Each row below holds a small network's activations on one input, seen along a few directions.
Each table varies a few parts of the input and shows all the possible inputs, shuffled.
A made-up example of a description, with smaller parts first: one of 4 places along a line, together with either a single point or (one of 2 separate values, together with one of 5 places around a ring) or one of 11 places along a line.
Shared parts are said once, and a part with two or three values counts as separate values.

Other details of the inputs vary at random and push rows far along two fixed directions, the same in every table; ignore that.

Table:
x1: [ 66  57 -31 -11 -60 -57  13   5 -27 -32 -34 -31   0]
x2: [-20  -9   3  16  59  32  20 -42  13  30   9  31  -6]
x3: [ 13 -14 -59   8  65  53 -14 -50  38   2 -41   3 -18]
x4: [ 50   8 -32   1  19  27  25 -10  20 -26 -49 -16  -6]
x5: [ 23   3 -57  -4  15  25 -31 -14   1  -6 -40 -27 -31]
x6: [ 41  16 -54 -44  17  17  18 -19  18 -20 -33  -7 -23]
x7: [ 53  36 -40 -14 -64 -36  15  37   3 -39 -33 -61   4]
x8: [-81 -52  74  16  11  13   3  26  -6  35  67  17  10]
x9: [-12  26   8  22 -77 -60   6  46 -11   1  23 -58  22]
x10: [-15 -23   8 -22  44  28  28 -31  29   4  12  50   2]
x11: [ 41  51 -50  -9 -66 -45  -4   7 -31  -7 -21 -66 -14]
x12: [ 38  23 -43   7  28  12   5 -42 -11   4 -43 -22 -22]
x13: [ 12  42  12  18 -80 -72  -4  40 -10 -26  13   1  29]
x14: [ -58   22   70   38 -113 -102  -34   66  -58   11   77  -15   47]
x15: [-11 -19  12  14  11  17  -3   4 -21  10  -1 -27   2]
x16: [ 39  40 -44  26 -64 -43  12  12  -1 -16 -32 -79  16]
x17: [-22 -32  20  25  62  44   7 -20   2  19  -6   2  -7]
x18: [-18 -41   5 -27  42  44 -17  -1  16  -7   5  43 -20]
x19: [-21   5  -9  -8   6  -5  10  -9   5  20  24  -5  -5]
x20: [-59 -22  79   4  15  -8  32   2   7  21  70  79  24]
x21: [-15   2   6  29  12  -4 -23  -9 -12   8  -2   5   0]
x22: [-19 -32   4 -10  43  33  -2 -17  39  -7   5  53   4]
x23: [-80 -11  52  21 -34 -41 -20  36   0  25  76  22  25]
x24: [-33  -1  90 -11 -40 -29 -42  40 -12  39  52  52  21]
x25: [-11 -49  29 -16  48  48  10   0  -2  -4   0  20  -4]
x26: [ 10  22  16   9 -81 -60  24  43   1 -26  13 -31  37]
x27: [-73 -34  76  43  20   5  20  11   6  36  63  29  27]
x28: [ 51   8 -40 -39  19  20   8 -25 -15 -22 -42  -6 -21]
x29: [ 32  21 -55  23  24  17 -13 -30  13  -5 -46 -14 -13]
x30: [-10  -7  -7 -20  -1   1 -11  15  22 -15   7  23  -1]
x31: [ 46   6 -47 -47  11  21  11 -17  -1 -20 -35  -8 -32]
x32: [ 31 -35 -31 -31  57  70  10 -13  20 -18 -45  -6 -33]
x33: [-23 -25   8  -7  57  40   1 -36 -16  27  10  18 -13]
x34: [ -7  15  33   5  -7   7 -58  -1  -6  48   5   6  -5]
x35: [-16   6  -7  10   3  -9  17 -24   9  19  16   2   9]
x36: [ 65  39 -23   5 -58 -42  11  25 -20 -39 -43 -54   5]
x37: [ -9 -30  18  -3  54  34 -10 -15  11  -7  -2  52  -9]
x38: [ -1 -15   9 -14   3   3 -19  10 -14 -17   0  22   1]
Description of these inputs: one of 2 separate values, together with either a single point or (one of 3 separate values, together with one of 6 places around a ring).
Changing only the choice among 2 separate values turns x16 into x26. The same change can be made to x17. Which row results?
> x36
Which other rows does x2 become when the choice among 2 separate values takes its other values? List them by row number.
> x20
Start at x35 and move only the place on the ring of 6, one step at a time. The first step leads to x19. Which rows follow, in order?
> x11, x33, x12, x2

Table:
x39: [-22  13  45  26 -49 -57   8  43  14  -2  32  -1  36]
x40: [-28  -3  -2   6  24  -7   3  -8  32   5  20  26   5]
x41: [ 14  40 -29  -4 -82 -57  -3  35 -30  -5  11 -58  -4]
x42: [ 34  22 -68 -16 -11  -2   0 -17 -19 -17 -37 -54  -6]
x43: [-86 -35  67   5 -16 -14   9  19  -9  40  92  32  21]
x44: [-14 -12 -34   0  66  39  26 -38   8   6  -5   2  -8]
x45: [ -7  11  31  20 -67 -47  -7  51 -34 -25  19 -29  16]
x46: [ 13 -19 -21   7  72  53  32 -27  13  -3 -33 -13  -5]
x47: [ 33  41 -63  18 -40 -43   4   3  -2 -30 -35 -23   1]
x48: [-72 -14  80  37   2 -19  -3  15  -9  34  65  71  32]
x49: [ 58  30 -51  -7 -29 -11   0  22 -29 -31 -54 -80  -7]
x50: [-75 -37  84  38  -3 -18  17  34   8  17  67  57  38]
x51: [-12  -6 -30  -4  50  38  18 -34  40  12  -5  13 -20]
x52: [  4 -33  -2 -10  51  48 -13 -11  39  -1 -23  13  -7]
x53: [ -1 -16   2  13  32  28  35  -9  18  12  -4  -8  -2]
x54: [-19   6  36  13 -50 -29   9  30  11   5  22 -14  23]
x55: [  2 -26 -35  -4  53  46  -7 -39   7 -15 -22  10 -24]
x56: [ 38 -24 -23 -55  58  49  12  -8  19 -32 -20  36 -35]
x57: [ 15   9 -19   1  56  50   6 -42  29  23 -26  12 -22]
x58: [-14 -19 -28 -25  45  47  -9 -17  26   9  -7   6 -35]
x59: [-13 -23 -30 -11  60  45  12 -40   3   7  -5   2  -5]
x60: [ 51  22 -23 -56 -22  -9  11  12 -13 -29 -34   3 -21]
x61: [ 40  20 -28  -7 -10 -16 -12 -18 -30  -1 -40 -41 -12]
x62: [-28  11  10   8 -49 -39  14  12 -13  16  45 -15  16]
x63: [  3  -8  -1  21  68  36   5 -43   2   4 -18  27 -20]
x64: [-58 -33  74  14  23   7 -22   7 -26  22  51  49  -2]
x65: [ 20  28 -38 -11 -41 -40 -24   9   8 -17 -12 -27   5]
x66: [ 47  10 -47   0 -17   5 -17  20  -2 -31 -54 -32 -14]
x67: [ 28  25  -9  16 -87 -54 -13  44 -17 -28 -16 -35  23]
x68: [ -8 -19 -27 -13  53  32 -10 -33  39   2 -10  23  -9]
x69: [ 46  48 -70  19 -34 -37  13 -12 -13 -43 -43 -46  -8]
x70: [ 15 -20 -18  20  68  52  22 -29  19 -18 -32   4 -13]
x71: [ 52  40 -41  -7 -17   3 -37  -8   0  -3 -43 -26   2]
x72: [ 55  24 -24 -46 -26 -14  25  -8  -5 -27 -37   6  -4]
x73: [ -2 -27   1  11  26  27   1  -4  19  -6 -15  18   6]
x74: [-16 -12  20   5  15  17 -34   7 -13  15   5  35  -7]
x75: [  4  36  23  15 -69 -77  -4  17 -45   8  13 -36  22]
x76: [-55 -17  62  -4  10  15 -21  13   0  42  50  37   0]
x77: [-26  15  15  15 -87 -77 -19  41 -24 -10  36   0  28]
x78: [-40 -27  52  10  27  14   5 -16  -3  48  45  33   3]
x79: [ 61  16 -28 -45 -23  -8  14   7   1 -45 -22   0  -5]
x80: [-69 -14  85  13 -11  -8  -6   9   4  49  74  46  26]
x81: [ -6  -8   4   9  27  28  24  -7  36   6 -11   1  -2]
x82: [  2 -22 -37   3  59  44   3 -44  10 -17 -21  12 -19]
x83: [-38  16  24   5 -67 -53   2  21   3  12  49  -6  23]
x84: [-17  41  36  25 -44 -49 -13  25  -5  18  35  10  35]
x85: [ 19  16   2  14 -58 -32  19  23 -10  -2  -2 -48  16]
x86: [-41   1  70  12 -74 -67 -20  75  -7   0  57  -2  32]
x87: [-49 -48  55   3  27  30  10  23   1  27  42  16  -3]
x88: [ -1 -13   9  -7  29  26 -11 -10 -10  32   4   2 -27]
x89: [ 44  20 -41 -13 -20  10  -7  17  12 -18 -52 -51 -22]
x90: [ 22 -14 -19 -11  51  50  -6 -41   4  27 -25  -2 -31]
x91: [ 22  42  -1  22 -47 -47  14   4 -19  17   2 -32   4]
x92: [ 18  21 -45   0 -44 -34 -24  22 -13 -27 -20 -20  -9]
x93: [  5 -21  -9   0  51  49 -28 -28   3  13 -26  36 -13]
x94: [ 62  55 -47  11 -23 -42   8 -18 -27 -11 -52 -59 -10]
x95: [ 34  36 -20  18 -42 -30 -22   2 -19  -4 -27 -10  11]
x96: [ 33  15 -13  14 -40 -19  -3  14 -18 -34 -23 -41   6]
x97: [-40  10  71  12 -64 -75 -16  46 -55  21  58  -9  20]
x98: [ 18 -11   4 -31  32  19  40  -9  22 -27   4  47  -2]
x99: [  4 -17   2  11  59  40  -8 -44  -2   5 -18  25 -17]
x100: [-34 -40  62 -47  22  14  21   1   1   9  37  76   5]
x101: [-30 -42  60 -30  21  11  29   7  15  -8  54  75  14]
x102: [ 61  56 -48  -9 -37 -16 -44  14 -11 -10 -44 -41  -6]
x103: [ 18 -24 -16  -6  54  47  -5 -22  45  -5 -36   7  -6]
x104: [ 14 -32 -20  -9  63  62  10 -22   4  -3 -35 -18  -8]
x105: [-21  -4  46  14 -60 -37  11  42 -17  11  39 -25  24]
x106: [-15 -24 -30 -20  62  49  -2 -22  -4   4  -7  -3 -23]
x107: [ 17 -31 -16   8  60  57   9 -33  14 -18 -32   2 -10]
x108: [-18 -13 -14 -17  17  24  -5 -17  22  12   7   6 -13]
x109: [-66 -40  42   7  26  11 -10   7 -10   2  52  40  -5]
x110: [-12   5  28  17 -48 -36  16  28 -25  -4  17 -35  36]
x111: [-45 -20  54  -3  18  25 -16  -5  10  41  41  37   3]
x112: [  7  -3  -6  -4  54  48 -22 -32  23  22 -15  27   0]
x113: [ 66  42 -42   8 -38 -27 -24 -14 -33 -25 -53 -46 -12]
x114: [-62 -24  31  13  29   9  31  -9  12  34  63  30   5]
x115: [ 33  37 -57 -14 -41 -37 -29  19   3 -24 -26 -40 -13]
x116: [  0 -30  -2 -12  45  58   1 -15  36   8 -22   3 -15]
x117: [ 64  39 -40 -40 -19 -15  40 -13   0 -33 -52   0 -11]
x118: [-37   5  19  19 -61 -62  -8  27 -14  -6  39  15  30]
Changing only one part turns x117 into x100. The same change can be made to x40. Which row results?
> x65
Changing only one part turns x95 into x74. The same change can be made to x107. Which row results?
> x45
Changing only one part turns x57 into x76. The same change can be made to x114. Which row results?
> x41
Describe the family of inputs behind these rows.
> one of 4 places along a line, together with either one of 2 separate values or (one of 3 separate values, together with one of 6 places around a ring)
Which other rows does x112 become when the choice among 3 separate values takes its other values? List them by row number.
> x68, x103
Which other rows does x101 become when the choice among 2 separate values takes its other values? List them by row number.
> x72

Table:
x119: [ 18   9 -29  18  56  27  -4 -59  14  12 -43  15  -8]
x120: [-68 -47  58 -15  -9 -22  -6  38 -20 -23  69  72   4]
x121: [ 59   1 -28   9  31  38 -29 -23 -12  -1 -60 -28 -26]
x122: [-24 -28  50 -19  42  11  35  -4  30  -9  48  62  -2]
x123: [ 10 -27 -15  19  84  60  22 -24   3  -6 -41  -7 -16]
x124: [ 52 -11 -26 -57  41  52  16 -18  31 -17 -49  25  -3]
x125: [ 20  11 -48 -15  30  32 -33   1  24  12 -41 -23 -37]
x126: [ 27  49 -25  39 -72 -54 -31  22   5 -20 -32 -47  23]
x127: [ 18 -29 -12 -28  47  50  38 -21  42 -24 -28  36 -30]
x128: [-59   8  43  41 -19 -53  25  16 -17  29  60  22  30]
x129: [ 38  21 -24  12 -59 -45  17  23 -34 -23 -21 -81  15]
x130: [ -3  44 -11  15 -90 -90  22  19 -31   1  27 -49  32]
x131: [-72 -54  28  14  33  27   8  -1  32  18  60  23  18]
x132: [-26 -14  67 -33  19   1  23  14  13   2  53  72  24]
x133: [-79 -44  41  -8  15   5 -10  13  20  31  64  18   4]
x134: [-51 -33  80  38  24  10  -5   5 -12  14  33  29  21]
x135: [ 32  25 -51 -17  31  42  -9 -45  -7  24 -38 -16 -40]
x136: [ 17  -9 -20 -17  20  26   1 -16 -15  -2 -30 -44 -23]
x137: [ 26  32 -19  15 -22 -20 -23 -23 -18  24 -18  -4  -2]
x138: [ 30  34   5   4 -47 -15 -19  23 -40   6  -4 -53  -9]
x139: [-41 -15  39 -24 -10 -21 -23  25 -23 -24  49  71  18]
x140: [-13  44   2  -2 -94 -84   4  17 -39  12  37 -45  16]
x141: [ 32  23 -33  16 -25 -13 -46  10  12   4 -32 -23  -6]
x142: [ 21  48 -50  42 -66 -31  -1  23   4 -28 -16 -57  18]
x143: [ 35 -38 -22 -46  40  66  27 -16  41 -15 -47  31 -19]
Describe the family of inputs behind these rows.
> either one of 2 separate values or one of 5 places around a ring or (one of 3 separate values, together with one of 6 places around a ring)
Start at x143 and move only the place on the ring of 5, one step at a time. The first step leads to x124. Which rows follow, in order?
> x132, x122, x127
